Look-ups in named tables: a row name and a column name give one cell, copied from the table.

Table zil
fields: deba, numatur, vituk, femo, gotimuz, mefisaz, lole, pakuvo, noti, duzuka
benoz: [0.610, -0.833, 0.401, 0.370, -0.833, -0.350, -0.384, -0.616, 0.088, 0.263]
digazuv: [-0.362, 0.268, 0.533, -0.729, 0.380, -0.380, 0.488, -0.164, -0.222, -0.310]
birakup: [-0.840, 0.070, -0.529, -0.582, 0.722, -0.815, 0.114, 0.598, -0.945, -0.300]

digazuv, pakuvo => -0.164
birakup, numatur => 0.070
benoz, pakuvo => -0.616
birakup, deba => -0.840
digazuv, noti => -0.222
birakup, mefisaz => -0.815
benoz, noti => 0.088
benoz, numatur => -0.833
digazuv, numatur => 0.268
benoz, vituk => 0.401

duzu =
cols = vevame, mupibup, vopid, benud, tez
pigego: [5.10, 4.78, 4.21, 7.61, 5.80]
bamona: [3.09, 8.64, 7.67, 6.14, 7.69]
tir: [2.18, 8.78, 8.36, 6.44, 5.30]

mupibup of tir = 8.78
tez of pigego = 5.80
tez of tir = 5.30
mupibup of bamona = 8.64
vopid of pigego = 4.21
tez of bamona = 7.69
benud of tir = 6.44
vevame of bamona = 3.09
vevame of pigego = 5.10
vevame of tir = 2.18
benud of pigego = 7.61
vopid of bamona = 7.67
vopid of tir = 8.36

lizomi.tsv
	suz	fek	geto	zomeben	zekipif	pem	zuset	patadin	bovuri	zak
zunogo	0.123	0.081	-0.301	0.012	0.363	-0.271	-0.268	0.293	0.057	-0.151
bav	0.218	0.095	-0.059	0.391	0.002	0.136	0.054	0.425	-0.258	-0.153
demid	-0.513	0.126	-0.007	-0.346	0.249	0.102	-0.213	-0.237	-0.012	0.140
vezanop	0.349	0.191	0.087	0.342	0.390	-0.017	-0.229	-0.291	0.369	-0.279
mal	0.000	0.332	-0.054	0.282	-0.027	-0.021	0.024	-0.347	0.290	-0.553
vul	-0.028	-0.057	-0.185	-0.270	-0.331	0.268	-0.205	0.301	0.454	0.106
fulota	-0.247	0.298	0.302	-0.110	-0.261	0.126	0.441	-0.247	0.359	-0.299
verob	0.082	0.110	0.521	-0.163	0.301	-0.119	0.033	-0.142	0.070	-0.225

fulota, fek -> 0.298
vul, zomeben -> -0.270
demid, pem -> 0.102
demid, patadin -> -0.237
bav, geto -> -0.059
zunogo, fek -> 0.081
vezanop, zekipif -> 0.390
zunogo, zak -> -0.151
fulota, suz -> -0.247
zunogo, pem -> -0.271
mal, zekipif -> -0.027
mal, fek -> 0.332
demid, fek -> 0.126
verob, zomeben -> -0.163
Row with the largest fek: mal

kulub =
columns: nir, vede
nuv: [224, 105]
nit: [178, 59]
kenelun: [96, 170]
teze: [144, 135]
vuvotor: [80, 208]
tozet: [185, 134]
pagi: [121, 227]

vede of kenelun = 170
nir of kenelun = 96
nir of vuvotor = 80
nir of teze = 144
vede of tozet = 134
vede of nit = 59
nir of pagi = 121
vede of nuv = 105
vede of pagi = 227
vede of vuvotor = 208
vede of teze = 135
nir of nit = 178
nir of tozet = 185
nir of nuv = 224

ral.tsv
	bev	gova	bonuv	vas	pesate	misuv	fas	vup	senapa
vapo	75	203	222	121	102	191	182	117	192
gade	100	196	135	156	134	110	136	176	127
pizem	125	21	189	102	222	176	88	129	161

vas of pizem: 102
fas of pizem: 88
pesate of gade: 134
vas of gade: 156
vup of pizem: 129
vas of vapo: 121
misuv of gade: 110
fas of gade: 136
bonuv of pizem: 189
vup of vapo: 117
bev of gade: 100
gova of vapo: 203
fas of vapo: 182
bonuv of gade: 135
bev of pizem: 125
pesate of vapo: 102
misuv of pizem: 176
senapa of vapo: 192
bev of vapo: 75

bop:
          kefu    mag    gog   viri    gud  sesofek  kobus  fumupi  botam  sifuro
togova   6.547  3.156  1.977  2.113  4.137    5.999  4.552   2.599  4.805   6.143
mevur    6.688  3.863  2.439  3.218  4.540    4.431  5.011   2.506  4.177   3.113
buzuki   6.385  2.888  3.018  3.253  4.039    5.889  3.999   4.433  3.203   4.151
lavev    6.090  4.480  3.378  5.806  3.405    4.529  7.761   6.543  6.232   7.496
mulag    6.454  4.077  1.092  4.727  4.682    4.189  5.860   2.573  5.307   2.924
sopa     4.177  5.805  6.334  7.215  3.683    3.772  5.273   7.731  2.645   3.519
pobame   7.233  3.847  2.268  1.676  3.234    5.483  4.299   2.357  2.370   5.039
loza     5.665  3.619  3.302  3.516  5.003    5.038  5.255   3.541  6.210   5.464
liku     5.872  2.139  4.819  4.117  5.636    5.099  3.618   5.456  3.864   1.093
geza     5.532  3.417  3.475  3.175  3.611    6.537  4.020   4.891  3.826   6.970
nateb    7.017  4.844  2.237  2.494  3.943    3.997  5.886   1.515  4.463   4.838
pogugo   6.400  1.838  3.035  5.823  4.926    5.327  4.570   6.638  3.743   0.906
begek    6.388  4.968  4.036  6.107  4.248    2.868  8.463   5.795  6.660   5.041
fuzukiv  6.465  4.880  5.781  6.206  3.328    3.157  6.696   7.640  2.499   2.784

What is the sifuro of loza in bop?
5.464
What is the viri of mulag in bop?
4.727
What is the fumupi of lavev in bop?
6.543
What is the kefu of nateb in bop?
7.017
What is the botam of mulag in bop?
5.307
What is the mag of loza in bop?
3.619
Row with the largest sifuro: lavev

